m = [-1.22 -5.56 -2.47 -1.53 -0.28 -0.31  3.32 -3.10]
Give the entry just left of -5.56.
-1.22
Give the entry just right of -1.53.
-0.28
The entry just left of -3.10 is 3.32

Read these off the array that follows. Indices start at 0.
1) Report the entry in row 0 and column 2.
2) Report the entry just left of the smallest entry.
3) Report the entry in the bottom-left corner.
4) Report the top entry of the column that holds the largest entry.
5) Report the entry directly above 5.57.
6) Report the entry at row 1, column 2.
7) Report the entry directly above -2.51.
8) Report the entry directly above 2.18.
-1.30,-1.14,2.71,-1.02,0.41,0.15,0.59,-6.46,-1.95
-0.23,-3.27,1.07,-1.81,2.24,-1.86,-0.04,-0.04,1.30
0.28,1.07,-0.72,-1.46,6.09,-2.93,5.57,2.40,-2.51
0.34,0.70,-0.72,-1.49,5.89,-2.89,5.14,2.18,-2.13
1) 2.71
2) 0.59
3) 0.34
4) 0.41
5) -0.04
6) 1.07
7) 1.30
8) 2.40

Questions about the table below.
1) Report the entry just left of -1.18.
2) Report the entry just right of the largest entry.
3) Report the entry just right of the smallest entry.
array([[-1.53, -1.23, -1.18,  6.14, -1.75, -1.28, -1.37,  5.39, -1.60,
        -0.09,  0.96],
       [ 5.87,  6.49,  6.40, -4.11,  5.96, -6.76,  6.19, -3.53, -6.72,
         5.94,  5.57]])
1) -1.23
2) 6.40
3) 6.19

[[ 3.81 -3.81 -0.78 -0.97  1.33 -5.16  3.58 -5.89  3.48 -3.61 -4.16  4.49
   0.26 -1.84  1.40 -2.60]
 [ 4.82 -1.99 -0.93 -3.85  3.60 -3.95  2.50 -3.46  4.22 -3.94 -3.73  5.57
   0.69 -1.56  2.25 -2.41]
 [ 1.99 -4.03 -1.22 -1.07  1.54 -3.95  6.25 -5.87  1.84 -1.90 -5.30  6.88
   0.36 -2.01  1.67 -4.88]
 [ 2.85 -1.39 -0.72 -2.55  0.89 -3.50  4.09 -2.96  2.81 -3.43 -3.19  5.35
   0.63 -1.10  1.31 -3.04]]
Give the smallest entry.
Answer: -5.89
The entry just right of -1.90: -5.30
Give the entry just left of -0.93.
Answer: -1.99
Give the first entry in reading order.
Answer: 3.81
Give the entry just right of -1.07.
Answer: 1.54
Give the entry just right of the smallest entry.
Answer: 3.48
Give the entry just left of 0.63.
Answer: 5.35
The 3rd largest entry is 5.57
The 2nd largest entry: 6.25
The entry just left of -3.94: 4.22
Give the second entry in reading order.
Answer: -3.81
Give the entry just left of 1.84.
Answer: -5.87
The entry just right of -2.96: 2.81

Read these off the row that follows.
1) What is the entry just right of 5.14?
2) What is the second entry from the right?
3) What is the third entry?
4) What is the entry just left of -1.05?
[ 6.05  6.21 -1.05  5.14  3.64]
1) 3.64
2) 5.14
3) -1.05
4) 6.21

M =
array([[-34,  22,  17,  28],
       [ 11, -14, -43,  -7],
       [  2, -28,  39, -18],
       [  6,  -3,  14, -24],
       [-36, -45,  -4, -28],
       [ -4, -13, -49, -45],
       [-13, -48, -48, -21]])
Rows and columns are numbered from 0.
The entry directly above the smallest entry is -4
The entry just right of the largest entry -> -18
Report the entry in row 1 and column 0.
Answer: 11
The bottom-left entry: -13
Report the entry at row 0, column 1.
Answer: 22
The top-right entry: 28
The entry in the top-left corner: -34
The top entry of the column that holds the smallest entry -> 17
The entry in row 1 and column 2: -43
Report the bottom entry of the column that holds the smallest entry.
Answer: -48
Report the entry in the bottom-right corner.
Answer: -21
Report the entry just right of -3.
Answer: 14
Report the entry in row 1 and column 1.
Answer: -14
Report the entry directly below -36.
Answer: -4
The entry just right of -36 is -45
The entry at row 2, column 0 -> 2
Report the entry directly below -18.
Answer: -24

A =
[[375 498 789 462 455 558 557 294 643 547 479 389 468]
 [501 492 262 390 540 322 421 465 462 504 642 461 498]
 [385 605 220 501 544 419 490 668 486 622 437 553 359]
 [496 509 337 372 466 210 605 457 546 459 451 571 521]
 [349 554 488 493 494 633 501 114 456 491 669 600 557]
 [563 467 521 549 435 523 456 317 451 396 485 614 459]
 [480 526  11 577 397 579 454 619 551 121 527 564 594]
 [541 463  79 481 592 675 456 450 419 614 541 452 545]
 [657 456 829 442 405 524 561 508 477 557 483 656 559]
 [607 505  78 597 392 516 517 659 579 549 510 550 549]
 [321 491 262 575 422 799 459 474 473 297 496 472 640]
 [609 473 335 499 405 446 453 305 403 485 376 406 474]
 [608 500 452 501 461 645 497 550 500 467 536 313 460]]
Indices start at 0.
The entry at row 1, column 0: 501
The bottom-right entry?
Answer: 460
The bottom entry of the column that holds the largest entry is 452
The entry in the top-left corner is 375
The entry directly above 403?
Answer: 473
The entry just right of the smallest entry -> 577
The entry at the centre: 454
The entry at row 0, column 1?
Answer: 498
The entry directly below the centre entry is 456
The entry in row 0 and column 2?
Answer: 789
The entry in the top-right corner?
Answer: 468
The entry in the bottom-left corner?
Answer: 608
The entry just left of the centre entry?
Answer: 579
The entry directly above 220?
Answer: 262
The entry just left of 294?
Answer: 557
The minimum?
Answer: 11
The entry just left of 490?
Answer: 419
The entry in row 2 and column 2?
Answer: 220
The entry just right of 220?
Answer: 501
The entry directly above the largest entry?
Answer: 79
The entry directly above the centre entry: 456
The entry just right of the centre entry: 619
The largest entry: 829
The entry just right of the largest entry is 442
The entry at row 2, column 0: 385
The entry directly above 493?
Answer: 372
The entry just left of the largest entry?
Answer: 456
The entry just right of 435?
Answer: 523
The entry at row 2, column 1 -> 605

X = [73 81  9 64 78 23 17 52 27 40 67 46 92]
The entry just left of 81 -> 73
The maximum: 92

Questions about the row below.
1) What is the first entry from the right?
2) What is the entry just right of 1.07?
3) What is the third smallest entry?
4) What is the entry just right of -1.28?
5) What is the second entry from the right?
6) What is the entry just right of 0.06?
7) What is the third entry from the right?
8) What is the second entry from the left?
[-2.69 -1.60 -1.85  2.60 -1.28  1.07 -2.46  5.31  0.57  0.06  4.29  1.98
  2.98  4.88]
1) 4.88
2) -2.46
3) -1.85
4) 1.07
5) 2.98
6) 4.29
7) 1.98
8) -1.60

a =
[[ 0.76 -0.33  0.10  0.55  0.33  0.45  0.02  0.75 -1.40 -0.30  0.96  1.04]
 [-0.04  0.11  0.05  0.84  0.33  1.02  0.45  0.56  0.36  0.55  0.83 -0.10]
 [ 0.77  0.98 -0.36  0.33  1.30 -0.89  0.26  0.67  0.87  0.81  1.96 -0.22]
 [ 1.26  0.59  1.45 -0.98  0.63 -1.45 -0.21 -0.61 -0.63  1.32 -0.74  1.01]
 [ 0.21 -0.18  0.82  0.48 -0.31  1.79  0.78  0.34 -0.42  0.56 -0.39  0.01]
 [ 0.15 -1.36 -0.73  0.11  0.73 -0.46  0.84  1.80 -1.91  0.07  0.93  1.92]
 [ 0.73  1.63  0.24  0.41  1.15 -0.44  0.35 -0.27  1.04  0.47  0.83  0.38]
 [-0.25  0.09  1.13  0.28  0.85  0.80  0.54  0.23  0.57  0.18 -0.07  1.06]
 [ 0.17  0.50 -0.45  0.91  0.07  1.66  0.81  1.08  1.60 -0.33  1.09
   0.55]]
The entry just left of -0.73: -1.36
The entry just left of -1.91 is 1.80
The entry just right of -0.04?
Answer: 0.11
The entry just left of 0.93: 0.07
The entry just right of 0.18 is -0.07
The entry just left of the largest entry: 0.81
The entry just right of 0.63 is -1.45
The entry just right of -0.21?
Answer: -0.61
The entry just right of 1.08?
Answer: 1.60
The entry just right of -1.45 is -0.21
The entry just right of 1.60: -0.33
The entry just left of -0.98 -> 1.45
The entry just right of 0.35: -0.27
The entry just left of 1.80?
Answer: 0.84
The entry just right of the largest entry?
Answer: -0.22
